Each row below holds a small network's activations on one input, seen along a few directions.
Each table varies a few parts of the input and shows all the possible inputs, shuffled.
Descriptions start from the smaller parts, as in this example, which fits no table here: one of 5 places around a ring, together with either a single point or (one of 2 separate values, together with one of 4 places along a line) or one of 9 places around a ring.
Shared parts are said once, and a part with two or three values counts as separate values.

Other details of the inputs vary at random and push rows far along two fixed directions, the same in every table; ignore that.

Table:
x1: [-17 -21 -29  -3 -29  36 -11  62 -49  12  55   3   2]
x2: [ -3   5  -5   3   6   0   1 -11   3  -7   5   3  -2]
x3: [-2  6  2  7  1  1  2 -3  8  3  1  9  1]
x4: [  1   1 -10  -3  11  -5  -5 -14   0   3   5  -3   0]
x5: [  1  -7   7  -2   4   4 -11  -1  19  -8   2  -3  -3]
x6: [ -6  -1  -2   5  -8 -12  -1  -3  13  -2  -1   0   2]
x7: [ -3  -1  -5   0  11  -6  -3 -13   0   2   5  -5  -3]
x8: [ 0  7  4  9  3 -1 -2 -2  9 -2  1  5 -2]
x9: [-1  6  6  9  2  1  1 -4 10 -1  1  5  3]
x10: [  1  -5   6   0   2  -1   2 -12   2   4   5  10   0]
x11: [ 0 -1  2  4 11 -8 -3 -7  4  4  2 -3 -2]
x12: [-2  2  4  8  3  0  2 -5  8 -4  4  4  5]
x13: [ 5 -1 10  7 -3  0 -2 -6  6  7  2  8 -1]
x14: [ 4 -4  9  4  0 -1  0 -9  2  3  4  6  1]
x15: [-2  8  0  6  3 -1  0 -2  7  1  1  9 -5]
x16: [-1 -3  3  5  8 -5 -1 -6  4  6  3 -4  4]
x17: [ 1  2  3  6  7 -7 -5 -3  6  7  1 -1 -3]
x18: [ -4  -5  -4   5  -5 -12  -7  -3   7  -4  -5   1  -6]
x19: [  0   5  -8   1   5   2   1 -14   5  -6   4   5   6]
x20: [ -5  -7  -2   5  -6 -10  -4  -5  10  -2  -5   1   0]
x21: [ -2   1   0   7  -8 -12   5   3  16  -3   1   0   1]
x22: [ 5  1  8  6 -2 -2 -5 -4  3  6  2  8 -7]
x23: [  3  -2   0  -1   2  -1  -2 -15  -3   0   5   5  -7]
x24: [  2  -4   2   0   1   1   1 -16  -1   1   6   5  -1]
x25: [-17 -10 -26   3 -23  33  -8  59 -37   2  43  -3   7]
x26: [-13 -19 -37  -7 -31  41 -11  57 -50  11  53  -2  10]
x27: [ 25  20  28 -39  -2  -3  30  16 -18 -22 -86 -30   1]
x28: [  0   0  -8  -2  10  -3  -2 -14   2   4   4  -4   6]
x29: [  2  -9  -2   8  -4 -11  -4   1  10  -5  -5   2  -7]
x30: [-1  3  0  5  7 -6 -4 -3  5 10  1  3 -5]
x31: [  7   0  -5  -4   3  -1  -4 -16  -2   0   5   7  -4]
x32: [ 5 -3  7  3  1 -3 -3 -7  0  2  5  7 -6]
x33: [ -4   3  -3   4   5   2   3 -13   5  -6   5   2   3]
x34: [-4 -3  1  1 10 -5  1 -8  3  5  4 -2  4]
x35: [ -1   3  -1   6  -5 -14   3   3  14  -5  -1   0  -5]
x36: [  1 -11   0   8  -6  -9   0  -1  12  -3  -6   1  -2]
x37: [-3  4 -1  3  7 -1  3 -6  5 -6  4  7 -2]
x38: [  3  11   0 -56 -17  43  23  64 -79  -7 -46 -48  19]
x39: [ 4  1  7  4 -2 -1  0 -8  5 10  0 12 -3]
x40: [ 24  30  38 -46  10   5  30   6 -27 -11 -96 -37  10]
x41: [  3  -7   1   8  -6 -10   5   3  16  -4  -2   1  -1]
x42: [ 0 -8  8 -1  2  6 -8 -2 20 -6  3 -3  2]
x43: [ -5   1  -3   4  -6 -14  -3  -1  10  -4  -3  -1  -4]
x44: [-2  2  1  4  5 -4 -1 -4  6 11  0  2  1]
x45: [  5   3   5   3  -1  -2  -3  -6   2   8   0  12 -10]
x46: [-3 -2 -1  1 11 -7 -2 -7  1  4  5 -1 -2]
x47: [  1   6 -10   1   6   1  -1 -12   3  -7   4   5   0]
x48: [-4  2  1  3  6  0  5 -7  6 -4  3  6  4]
Description of these inputs: one of 2 separate values, together with either a single point or one of 5 places around a ring or (one of 3 separate values, together with one of 6 places along a line).
- The inputs of x8 and x9 match in every part but the choice among 2 separate values. If x37 is changed in the same way as x8 into x9, which row does it become? => x48
- The inputs of x25 and x12 match in every part but the choice among 2 separate values. If x1 is changed in the same way as x25 into x12, which row does it become? => x10
- Which other rows does x29 become when the place on the ring of 5 takes its other values? List them by row number. => x18, x27, x35, x43

Table:
x49: [-2  2  1 -2  2 -1  5 -2  1 -3 -8 -7  7]
x50: [ 3  3 -1 -5  1 -4  0 -2 -3 -3 -9 -2 -4]
x51: [ 1 10  2 -2  3  3  7 -4 -2 -3 -6  1  4]
x52: [ -1   0  -1  -3   3  -7   3  -1  -1   1 -10 -10   4]
x53: [  1   0   1  -3   1  -9   2  -1  -4   5 -11  -6   0]
x54: [ 0  7 -2 -4  5 -6  3 -2 -5  1 -9 -4 -1]
x55: [  4  -2   5  -4   0  -1  -2   2   4  -5 -10  -6  -3]
x56: [ 4  5 12  0  0  5  2  3  3  1 -8  2  1]
x57: [-12 -12 -14  26   4  -9 -17  -6  23   9  40  12  -4]
x58: [  0  -3   3  -2   2  -7   2   2   2   1 -10  -9   3]
x59: [  3  -5   1  -5  -2  -6   2  -1   2  -4 -11  -8   1]
x60: [  3   3   5  -1  -1  -4   5  -2  -5   6 -10   0   0]
x61: [ -9  -9 -13  23  -2   0 -11  -9  16   2  41  21  -3]
x62: [  2   4   5  -2   3  -4   0   2  -1   3 -10  -4  -4]
x63: [  0   6  -3  -6   3   3   5  -5   0 -11  -6  -4   4]
x64: [  0   4  -1  -5   2   3   3  -3   2 -11  -6  -3   3]
x65: [  2   1   6  -2   3  -2  -2   4   4   0 -10  -8   0]
x66: [-1  6  5 -2  5  3  3  2  5 -5 -8 -4  4]
x67: [ -8 -11  -5  28   0  -9 -10 -14  26  11  37  20  -1]
x68: [-19 -17 -28 -13 -36  46  -2  87 -57   6  34 -21  18]
x69: [-1  5 -1 -3  6 -3  1  0  1 -3 -8 -8  1]
x70: [-15  -6 -18  26   6  -6 -11 -13  22   3  43  14   1]
x71: [ 5  5  3 -4 -1  0  3 -4 -5 -3 -9  4 -4]
x72: [ 3  7  5 -1  2  0  4 -1 -4  2 -8  2 -2]
x73: [ -8 -12  -7  25   1 -10 -17  -4  20  13  36  13  -8]
x74: [  7   1  10  -3  -3   1   0   1  -1   0 -10   4  -6]
x75: [ 1  5  1 -3  4 -5  2  0 -3  2 -9 -4 -3]
x76: [ 5  4 12  0  0  1  1  3  0  5 -9  2 -4]
x77: [ 3  0  7 -4  0  4  0  1  6 -8 -8 -3  1]
x78: [ 6  3  7 -4 -2  1  2 -2 -2 -1 -9  5 -6]
x79: [-2  6 -4 -4  7 -4  3 -2 -1 -3 -8 -8  2]
x80: [-10 -12 -12  21   0  -1 -14  -7  22   0  39  15  -2]
x81: [  4   1   9  -1  -2  -4   5   1  -2   6 -10   1   0]
x82: [ 1  2 -3 -5  3 -2  1 -2  0 -7 -9 -6 -1]
x83: [ 2 -3  4 -5 -2  0  4 -1  4 -8 -9 -5  5]
x84: [-10 -14 -16  21  -1  -5 -17  -5  19   4  38  12  -6]
x85: [  6   1   4 -16  17  11  -2 -21 -18   8   1  -2   3]
x86: [ 4  6  0 -4 -1  0  4 -6 -7 -3 -7  4 -3]
x87: [ 1  3  9 -2  3  3  1  4  6 -4 -9 -5  3]
x88: [ 1  4 -6 -6  4 -3  2 -5 -1 -8 -8 -6  0]
x89: [ 3  7  0 -4  0  4  6 -6 -3 -8 -6  3  2]
x90: [-2  7  1 -2  6  2  4 -1  2 -6 -7 -5  5]
x91: [ 4  2  3 -4 -4  1  6 -6 -1 -4 -8  2  2]
x92: [ 6  2 11 -3 -3  6  1  0  3 -4 -8  4 -2]
x93: [ 2  5  5 -1 -1  0  7 -3 -1  1 -8  0  5]
x94: [  4  -5   3  -4  -4  -7   1   0  -2   1 -10  -4  -3]
x95: [ 5  4  7 -4 -2  6  3 -2  1 -5 -7  4 -1]
x96: [ 2  9  6 -1  3  4  6 -2 -1 -2 -7  1  2]
x97: [  5  -1   6  -4  -1  -3  -2   2   0   0 -10  -2  -7]
x98: [-12 -15 -17  22  -2  -6 -12 -12  21   2  41  13   1]
x99: [ -8 -13 -13  19  -3  -6 -16  -3  13   8  35  14  -9]
x100: [ 3  7  9 -1  1  5  4  1  1  0 -8  3  1]
x101: [  5   3   5 -13  20  11  -1 -19 -17  12   2  -4   5]
x102: [  2  -2   5  -2   0  -9   2   1  -1   6 -11  -6  -1]
x103: [ 5  0  3 -4 -4 -3  4 -5 -5  1 -9  3 -2]
x104: [  1  -3  -3  -6   0  -6   2  -4  -1  -4 -10  -8   1]
x105: [ 2  9  1 -2  2 -1  5 -3 -6  1 -7  2 -1]
x106: [ 4  6  8 -1  1  0  3  1 -2  4 -9  3 -3]
x107: [ 2  4 -3 -6  2 -5  2 -5 -5 -3 -8 -2 -3]
x108: [  3  -2  -1  -5  -2  -8   1  -3  -4   1 -10  -4  -2]
x109: [ 5 -1  7 -3 -5  2  5 -2  1 -3 -8  2  2]
x110: [-13 -19 -27 -12 -42  43  -4  82 -62  10  36 -10   8]
- What do these inputs look like to the network? => one of 2 separate values, together with either a single point or (one of 5 places around a ring, together with one of 6 places around a ring)
- The inputs of x55 and x65 match in every part but the choice among 2 separate values. If x94 is changed in the same way as x55 into x65, which row does it become? => x102
- The inputs of x58 and x59 match in every part but the choice among 2 separate values. If x51 is changed in the same way as x58 into x59, which row does it become? => x89
- Which other rows does x62 become when the choice among 2 separate values takes its other values? List them by row number. => x99
- Which other rows does x87 become when the choice among 2 separate values takes its other values? List them by row number. => x77
- Which other rows does x56 become when the place on the ring of 6 takes its other values? List them by row number. => x51, x67, x93, x96, x100
- A walk changes only the place on the ring of 6. It starts at x76 and steps to x81. List the rest of the walk in order. => x60, x105, x72, x106
